A small network was shown many inputs. Here are its activations along a few directions, one row for each input.
In each table, some parts of the input vary, and every possible input appears once, in random order.
A made-up example of a description, with smaller parts first: values(2) and (point or ring(9) or (line(4) and ring(8))).
Shared parts are said once, and a part with two or three values counts as separate values.
(in the rows, 128 means zero)

Other details of the inputs vary at random and push rows far along two fixed directions, the same in every table; ignore that.
To show where, the next rows are all for the same input, with only those details redrawn:
[135 100 117 151 136 106 105 155 113 152 115 104 110]
[139 165 160 105 124 171 204 123 165  50 109 156 121]
[135  76 124 148 151  85 121 162  98 171  98 106 115]
[137 130 142 125 133 136 162 140 138 101 108 132 117]
[140 164 166  99 128 171 218 123 166  45 103 162 123]
[138 150 144 122 124 154 166 132 152  79 116 137 116]
[135 155 123 140 111 155 115 133 151  95 137 117 108]
[138 128 148 120 137 137 177 140 139  96 102 139 119]

Table:
r1: [126 169 103 146 111 139  72 110 125 137 176 107 149]
r2: [131  53 146 118 156  76 154 143 123 169  99 138 143]
r3: [145  96 142 116 155  87 171 133 107 142 129 158 144]
r4: [112 140 107 136  98 153  79 111 152 135 152 115 140]
r5: [120 147 110 168 103 142  81 118 123 115 176 105 126]
r6: [145 124 148 112 145 111 184 145 104 116 112 149 121]
r7: [139  70 145  93 157  87 169 135 121 161  82 152 119]
r8: [127 116 126 135 152  87 130 155  77 172 113 124 122]
r9: [117 111 118 146 116 122  92 110 135 129 153 126 141]
r10: [132 110 104 130 116 108  70 123 140 164 159 119 116]
r11: [127 124 117 133 120 142  94 136 150 122 132 110 107]
r12: [129 110 128 140 153  86 123 141  80 181 132 128 130]
r13: [130  58 129 129 147  82 113 144 122 178  95 118 121]
r14: [118  73 153 106 150 101 190 123 131 131  91 152 150]
r15: [125 157 142  89 122 159 154 102 157 105 106 139 134]
r16: [112 100 107 142 115 121  76 120 140 149 126 105 115]
r17: [129 136 131 114 145 127 158 135 105 140  93 120 133]
r18: [121 112 116 115 145 118 114 137 107 169  99 104 128]
r19: [117 157 115 138  96 165  85 101 150 112 165 129 148]
r20: [123 109 141 125 143 124 184 138 116 111  87 134 124]
r21: [121  78 133 148 151  81 151 158  75 156  98 116 132]
r22: [125 176 162  72 135 174 210 112 164  66 102 174 119]
r23: [136 155 126 156 106 146  97 123 139 103 178 117 125]
r24: [126  83 136 118 160  74 132 132  97 186 113 148 143]
r25: [118 135 116 119 122 119  92 117 141 156 146 130 124]
r26: [119 144 114 154 113 139 104 143 101 136 135 106 132]
r27: [136  93 153 118 142 109 156 122 138 122 124 154 150]
r28: [121  95 117 143 143 109 129 153  87 173  89 109 130]
r29: [115 162 119 120  94 180 105 104 169 101 132 127 126]
r30: [124 151 103 150 122 114  69 121 117 157 176 122 132]
r31: [118 146 157  92 127 175 209 113 166  51  97 158 126]
r32: [118 126 109 123 125 116  75 122 134 170 128 119 107]
r33: [120 152 112 151 108 148  98 115 128 124 165 123 154]
r34: [141 146 107 153 111 125  72 125 117 140 184 113 113]
r35: [137  79 134 147 150  80 129 144 105 159 134 129 149]
r36: [135 174 125 136 103 172 118 125 164  74 145 122 108]
r37: [139 128 101 142 123 117  84 142 116 152 139 108  95]
r38: [125 169 107 146 113 138  83 132 103 139 148  94 129]
r39: [119 112 113 160 124 110  98 123 115 137 158 117 145]
r40: [131 160 105 120 105 161  82 120 159 108 156 119  94]
r41: [116 109 130 114 138 140 152 138 122 137  89 128 132]
r42: [128 172 114 146 112 146  89 113 115 132 167 105 138]
r43: [126 186 121 120 117 160 123 121 142 104 136 133 106]
r44: [130 169 153  91 123 163 174  91 155  81 132 161 161]
r45: [127  72 162  83 174  82 213 131 104 167  65 153 165]
r46: [139 152 161 118 127 147 193 136 138  68 121 149 130]
r47: [122 182 123 146  96 179 114 110 137  92 167 125 139]
r48: [136 123 103 140 112 115  56 114 134 152 177 124 123]
Describe the family of inputs behind these rows.
Answer: ring(6) and ring(8)
The inputs of r20 and r31 match in every part but the ring(8) part. If r28 is changed in the same way as r20 into r31, which row does it become?
Answer: r41
Start at r26 and move only the ring(6) part, one step at a time. The first step leads to r38. Which rows follow, in order?
Answer: r8, r6, r46, r21

Table:
r49: [120 158 129 134 112 190 144 127 171  61 137 131 103]
r50: [138 149 147 113 148 142 192 140 128  98 102 140 108]
r51: [134 188 137 124 110 150 123  98 143  82 178 142 138]
r52: [148 126 156 114 133 122 172 117 130 101 143 163 149]
r53: [122  76 139 124 149  88 158 129 102 162 107 135 171]
r54: [143  74 107 157 147  91 110 168  96 175 112  99 100]
r55: [119 184  94 157  89 176  55 132 144 123 143  93 108]
r56: [125 128 107 114 116 140  83 127 169 139 113 117  92]
r57: [127 123 144 119 120 140 157 133 136  95  92 114 126]
r58: [115 147  96 162  98 138  26 107 110 167 180  93 140]
r59: [127  99 130 120 170 102 166 157  80 160  84 119 113]
r60: [126 147 141 110 148 127 174 114 113 118 136 160 153]
r61: [120  72 107 116 135  77  68 129 128 209 134 125 137]
r62: [128 120 158 126 119 111 165 113 141 101 131 162 152]
The inputs of r60 and r59 match in every part but one. If r51 is changed in the same way as r60 into r59, which row does it become?
Answer: r50
Describe the family of inputs behind these rows.
Answer: values(2) and (point or ring(6))
Which other rows does r62 become when the values(2) part takes its other values? List them by row number.
Answer: r49
